A small network was shown many inputs. Here are its activations along a few directions, one row for each input.
In each table, some parts of the input vary, and every possible input appears once, in random order.
Descriptions start from the smaller parts, as in this example, which fits no table here: one of 5 places around a ring, together with either a single point or one of 11 places around a ring or (one of 3 separate values, together with one of 4 places along a line).
Shared parts are said once, and a part with two or three values counts as separate values.
(in the rows, 128 means zero)

Other details of the inputs vary at random and push rows far along three fixed directions, the same in every table; ignore that.

A family of inputs:
x1: [105 143  78 146 132  88 118 110 156  93  97  99]
x2: [158 135 113 135 157 136 139 151  97 180 119 146]
x3: [138 129  86 163 136 109 117 122 124 129 117 117]
x4: [137 135  81 142  99 116 134 143 112  98 105 106]
x5: [147 111 105 139  96 113 144 115 189 125 114 142]
x6: [128 112  98 150  78 131  77 121 108 119  92 139]
x7: [128 136  69 149  94 121 130 150  85 116 111 120]
x8: [118 121 137 131  87 134  99  97 193  66 108 118]
x9: [ 82 124 179 137 100  33 121  96 139 174 201  91]
x10: [116 122 120 112  94 125  93 113 175  76  80 124]
x11: [115 158 140 110 155 149 167 123 198 106 128 134]
x12: [138 146 131 138 151 151 151 137 125 165 145 149]
x13: [138 125 170  90 129 173 172 104 242 114 141 168]
x14: [124 145 139  99 131 160 150 148 122 117 142 142]
x15: [154 112 152 132 132 148 142 148  70 145 140 147]
x16: [101 132 127 120 115 125 144 130 130  84 116 121]
x17: [115 137  80 163 129  99 120 112 140 110 112 105]
x18: [ 80 120 161 130 107  31 109 117  90 213 189 109]
x19: [143 117 179  92 131 190 102 127 130 143 131 182]
x20: [101 134 174  95 165 148 127 115 154 106 149 107]
x21: [175 102 166 120 120 176  92 130 106 155 124 171]
x22: [155 112 133 116 162 162 115 142  86 147 122 133]
x23: [ 45 158 186 126 157  48 117  86 149 137 201  60]
x24: [137 116 140 134 126 153 138 149  64 151 141 155]
x25: [143 114  93 150 130 125 104 131  98 115 103 104]
x26: [126 133 177  86 145 165 170 124 181  68 125 131]
x27: [141 147 153 131 160 143 158 130 152 149 151 135]
x28: [137 122 137 121 152 183 129 130 129 117 129 136]
x29: [ 91 137 121 120 136 128 123 113 175  62 114  92]
x30: [149 133 122 108 136 158 139 164  79 150 126 150]
x31: [124 134  74 151 136  85 112 114 138 105  90  95]
x32: [142 118 149 131 154 166 119 131 100 142 151 132]
x33: [107 132 135 134 106 125 155 115 174  52 122 103]
x34: [145 135 142 124 128 157 143 150  93 146 163 142]
x35: [161  99  47 150  89  75 113 140 106 161  68 140]
x36: [160 124 126 146 164 133 119 129  92 171 140 141]
x37: [142 142 137 145 151 140 146 139 116 173 156 142]
x38: [ 67 127 171 127 103  37 116 111 106 204 203 110]
x39: [142 144 114 123 158 143 153 143 144 143 109 142]
x40: [128 115  75 144 105 103 126 153  75 107  77 121]
x41: [142 132  82 125 112 122 133 154  98 110 100 117]
x42: [151 109 177  96 126 166  99 119 136 131 122 159]
Each input here is: one of 6 places around a ring, together with either one of 2 separate values or one of 5 places around a ring.
Question: Changing only the place on the ring of 6 turns x3 into x36. The same change can be made to x5. Which row results?
Answer: x9
Question: Changing only the place on the ring of 6 turns x37 into x2. The same change can be made to x33. Which row results?
Answer: x26
Question: Which other rows does x12 become when the place on the ring of 5 takes its other values? List them by row number.
Answer: x7, x17, x24, x28
Question: Which other rows does x18 become when the choice among 2 separate values takes its other values? List them by row number.
Answer: x10
Question: Which other rows does x15 become when the place on the ring of 5 takes its other values? List them by row number.
Answer: x4, x25, x27, x36
Question: Start at x42 and move only the place on the ring of 6, one step at a time. The first step leads to x10. Which rows follow, in order?
Answer: x19, x6, x8, x21

A family of inputs:
x43: [212 100 124 113 157 210 154 153 122 147  99 200]
x44: [ 97 139 170 123 138 133 150 128 116 128 178 121]
x45: [140 123  87 129 105 113 126 132 143  90  97 110]
x46: [ 88 129 133 124 103  80  99 105 152 124 131 104]
x47: [149 104 132 151 135 134 105 138  67 187 140 145]
x48: [116 126 114 116 117 123 122 114 194  76  94 103]
x49: [127 130 187 105 155 143 115 119 122 150 180 129]
x50: [ 99 141 188 115 159 156 140 114 135 126 185 127]
x51: [135 133 129 153 138 129 109 134  79 148 132 130]
x52: [141 103  95 152 104  96 111 145  64 173 114 129]
x53: [188 116 117 101 137 212 122 146 148 135  84 197]
x54: [189 101  96 121 139 192 128 143 138 131  67 174]
x55: [120 127 132 113 121 130 125 104 190 103 107 136]
x56: [190 120 116 106 162 241 141 156 111 129  99 190]
x57: [199 114 114 117 145 207 159 146 150 112  95 183]
x58: [118 139 112 122 120 113 149 119 181  70  85 113]
x59: [113 169 206 104 195 138 174 123 160 176 203 131]
x60: [102 127  61 162 106  81  88 140  59 127 107  90]
x61: [ 90 138 137 135  93  92 134 113 155  92 149  81]
x62: [ 81 160  92 146 141  74 154 120 152 122 145  78]
x63: [127 134 204 108 160 157 127 115 128 149 195 131]
x64: [110 134 168 123 117 129 110 115 129 148 167 131]
x65: [146 126 105 146 133 121  90 154  39 174 117 135]
x66: [117 123 113 162  97  94 119 135  89 140 138 108]
x67: [125 127 111 126 125 127 126 155  61 150 135 130]
x68: [203 134 108 111 183 197 178 143 171 149 112 180]
x69: [136 120 115 113 120 120 136 124 163  91 105 120]
x70: [105 136 102 142  80 103 137 108 199  63  98 114]
x71: [115 133 112 139 101 126 121 107 192  76 102 123]
x72: [189 134 125 103 147 217 161 156 139 108  88 182]
x73: [112 119  64 164  74  56  97 143  71 134 107  86]
x74: [ 80 148 144 122 116 111 145 121 140  89 159  88]
x75: [139 125  88 153 114 125 116 116 150  85  98 113]
x76: [106 128 200  96 132 127 142 112 156 155 175 148]
x77: [142 107 118 152 115 116 124 143  79 168 129 137]
x78: [124 112 121 153 103  90 112 133  70 184 141 144]
x79: [ 84 132 134 128 134  97 122 111 137 111 136  96]
x80: [119 132 117 142 111 134 127 108 189  72 110 107]
x81: [136 134 119 132 123 116 119 154  64 154 125 130]
x82: [112 131 178 112 138 136 114 123 130 146 170 118]
x83: [108 118  94 159 113  86 124 138  66 145 129 113]
x84: [109 131  95 116 127 127 125 120 169  68  87 107]
x85: [106 132 103 152  90  74 117 120 112 105 138  82]
x86: [119 116 109 156 134 108 105 135  54 169 137 124]
x87: [137 124 120 133 140 115  98 144  62 167 116 132]
x88: [121 122 182 102 137 130 133 134 119 163 168 130]
x89: [126 152  75 132 124 111 157 114 228  97  93 126]
x90: [146 132 131 144 141 139 102 146  47 172 138 140]
x91: [116 153 172 118 166 123 164 120 173 165 188 117]
x92: [100 144 219  91 127 146 148 109 172 135 198 138]
x93: [133 134  96 122 119 117 136 137 142  92  80 120]
x94: [193 108 104 122 151 191 141 129 158 108  80 175]
x95: [101 139 154 139 143 106 119 111 128 126 145 108]
x96: [118 140 120 128 122 121 154 117 193  61  95 113]
x97: [110 136 198 109 142 153 128 112 144 140 188 120]
x98: [196 105  72 121 139 178 118 143 131 115  57 165]
x99: [150 106 114 139 123 106 119 139  68 171 131 138]
x100: [102 152 213 107 152 142 158 116 153 123 187 126]
x101: [110 134  67 149 113  88 114 112 169  63  58  91]
x102: [125 120  99 132 123 111 121 105 176  81  92 107]
x103: [100 139 205  89 124 133 139 116 161 140 188 136]
x104: [145 108 133 145 124 128 101 131  75 193 138 163]
x105: [104 122 121 128  95  79 109 126 115 147 130 121]
x106: [ 93 134 153 101 136 114 142 128 129 121 152 110]
x107: [128 111  84 150 118  96 118 151  44 164 111 130]
Question: What do these inputs look like to the network?
Answer: one of 5 places along a line, together with either a single point or (one of 2 separate values, together with one of 6 places around a ring)
Question: Changing only the place on the line of 5 turns x55 into x54. The same change can be made to x103. Which row results?
Answer: x73
Question: Changing only the place on the line of 5 turns x78 into x77. The same change can be made to x76. Which row results?
Answer: x52
Question: Which other rows does x69 become when the place on the line of 5 takes its other values? List them by row number.
Answer: x88, x93, x105, x106
Question: Which other rows does x49 become when the place on the ring of 6 takes its other values? List them by row number.
Answer: x63, x75, x94, x98, x102
